Each row below holds a small network's activations on one input, seen along a few directions.
Each table varies a few parts of the input and shows all the possible inputs, shuffled.
Descriptions start from the smaller parts, as in this example, which fits no table here: line(6) and (point or line(9) or (values(2) and ring(5))).
Shared parts are said once, and a part with two or three values counts as separate values.
(in the rows, 128 means zero)

Other details of the inputs vary at random and push rows far along two fixed directions, the same in every table; ignore that.

Rows:
row 1: [112 126 107 103 129 118 130 124 124 124 108 145]
row 2: [132 134 146 129 145 181 154 125 131 128 162 128]
row 3: [115 133 117 125 115 110 118 129 119 131 110 141]
row 4: [116 126 109 128 121 106 110 121 124 138 116 138]
row 5: [123 134 132 142 134 113 122 134 130 120  98 128]
row 6: [123 139 131 147 119 106 115 140 126 131 104 132]
row 7: [115 129 112  99 123 121 128 121 134 122 104 145]
row 8: [127 132 141 136 123 171 138 123 116 152 175 132]
row 9: [133 128 137 132 151 176 145 116 136 135 166 125]
row 10: [125 137 138 138 128 116 120 132 140 118  95 128]
row 11: [131 137 150 130 110 173 141 123 128 143 170 132]
row 12: [123 132 125 114 136 122 127 127 140 112  97 133]
row 13: [135 137 149 161 128 164 132 126 131 152 170 122]
row 14: [123 131 129 142 140 113 118 132 128 125 100 126]
row 15: [113 121  97 106 136 113 122 114 130 131 112 143]
row 16: [128 139 137 142 112 106 113 138 135 128 101 129]
row 17: [218  59 131 106 100  49 141 150 118  71 194  36]
row 18: [120 126 116 119 149 118 124 128 129 120 102 132]
row 19: [135 139 154 158 127 167 136 134 123 151 168 122]
row 20: [113 122 103 103 135 117 126 122 121 129 110 143]
Each input here is: line(4) and ring(5).
The inputs of row 16 and row 12 match in every part but the ring(5) part. If row 13 is changed in the same way as row 16 into row 12, which row does it become? -> row 9
A walk changes only the ring(5) part. It starts at row 1 and steps to row 2. List the rest of the walk in order. -> row 5, row 6, row 3
Change only the line(4) part in row 5. List by row number the other rows that result. -> row 10, row 14, row 17

Rows:
row 21: [110 143 124 133 152 137 122 124 143 127 105 141]
row 22: [144 104 124 113 129 143 147 128 113 129 181 111]
row 23: [157  78  90  82 121   8 104 138 128  69  72  92]
row 24: [153 113 127 128 125 139 138 125 122 130 181 113]
row 25: [116 147 138 153 135 136 125 126 131 126  97 140]
row 26: [105 136 110 126 142 134 117 110 126 146 114 145]
row 27: [145 116 137 101  90 144 144 132 119 126 179 121]
row 28: [108 139 119 144 133 126 117 123 133 151 111 145]
row 29: [151 117 145 143 110 132 138 132 117 128 180 105]
row 30: [107 146 131 110 116 145 132 125 136 124  97 155]
row 31: [115 142 128 142 142 136 127 124 142 133  97 137]
row 32: [107 140 121 122 157 147 135 124 129 131 104 149]
row 33: [156 122 152 143 107 131 130 143 117 136 177 102]
row 34: [118 149 147 152 133 135 116 138 137 136  96 136]
What do these inputs look like to the network? -> values(2) and (point or line(6))
The inputs of row 32 and row 22 match in every part but the values(2) part. If row 31 is changed in the same way as row 32 into row 22, which row does it become? -> row 28
Change only the values(2) part in row 23. List by row number the other rows that result. -> row 26

Rows:
row 35: [117 141 131 136 120 130 117 129 134 137 115 140]
row 36: [146 124 142 130 111 132 139 142 118 126 157 114]
row 37: [116 134 126 143 133 124 120 126 122 137 116 137]
row 38: [113 132 119 117 129 127 131 129 121 126 112 143]
row 39: [163  92 108 100  92  22 105 150 118  86  98  90]
row 40: [119 130 115 123 136 123 121 121 137 137 119 136]
row 41: [142 118 129 122 131 141 141 134 116 129 162 116]
row 42: [137 121 135 114 122 146 146 127 121 124 159 123]
row 43: [115 134 125 143 132 128 119 123 126 138 115 135]
row 44: [116 143 135 136 122 129 120 133 126 138 113 141]
row 45: [143 114 129 119 129 136 138 129 124 130 161 112]
row 46: [117 136 123 143 131 127 118 117 135 139 119 137]
row 47: [151 126 155 136 126 143 143 140 136 117 149 107]
row 48: [147 127 143 131 110 141 135 129 134 132 160 116]
row 49: [116 134 124 142 131 126 116 121 130 136 118 137]
row 50: [121 136 130 122 143 135 134 125 138 114 104 134]
row 51: [114 131 119 117 127 132 126 120 132 127 115 143]
row 52: [118 132 122 141 131 118 121 131 118 132 114 134]
row 53: [143 117 131 122 132 142 140 130 120 132 161 118]
row 54: [116 133 118 117 126 133 127 116 136 130 115 143]
row 55: [149 120 148 143 138 140 141 131 132 116 153 104]
row 56: [112 132 121 118 128 133 128 121 128 129 114 142]
row 57: [117 131 117 126 139 131 119 121 132 137 118 140]
row 58: [124 134 127 131 154 134 127 127 138 123 105 130]
What do these inputs look like to the network? -> line(4) and (point or line(5))
The inputs of row 37 and row 42 match in every part but the line(4) part. If row 49 is changed in the same way as row 37 into row 42, which row does it become? -> row 51
Which other rows agree with row 36 in the line(4) part? List them by row number. -> row 35, row 39, row 44, row 47, row 48
Which other rows agree with row 58 in the line(4) part? List them by row number. -> row 40, row 41, row 45, row 53, row 57

Rows:
row 59: [ 84 151 117 163 134 130 109 121 116 158  96 163]
row 60: [ 87 164 131 151 146 145 121 145 109 152  78 167]
row 61: [158 100 133 115 139 161 159 111 129 118 206  98]
row 62: [138 145 170 167 120 202 147 111 149 149 189 121]
row 63: [ 90 152 113 157 135 131  98 126 120 175 102 163]
row 64: [174  67  78  75 122  16 107 135 128  84 121  81]
row 65: [161 112 155 138 113 149 154 144  96 123 200  94]
row 66: [ 94 148 116 118 173 154 133 126 135 128  77 161]
row 67: [133 108 114 105 147 112 137 124 128 100 116 116]
row 68: [103 168 149 148 140 147 119 137 147 132  68 156]
row 69: [205  82 154 111  91  78 144 147 129  71 178  53]
row 70: [140 150 168 163 123 206 137 113 154 168 194 124]
row 71: [ 97 119  66  52  82  34  99 125 124 106  40 166]
What do these inputs look like to the network? -> point or (values(3) and line(4))
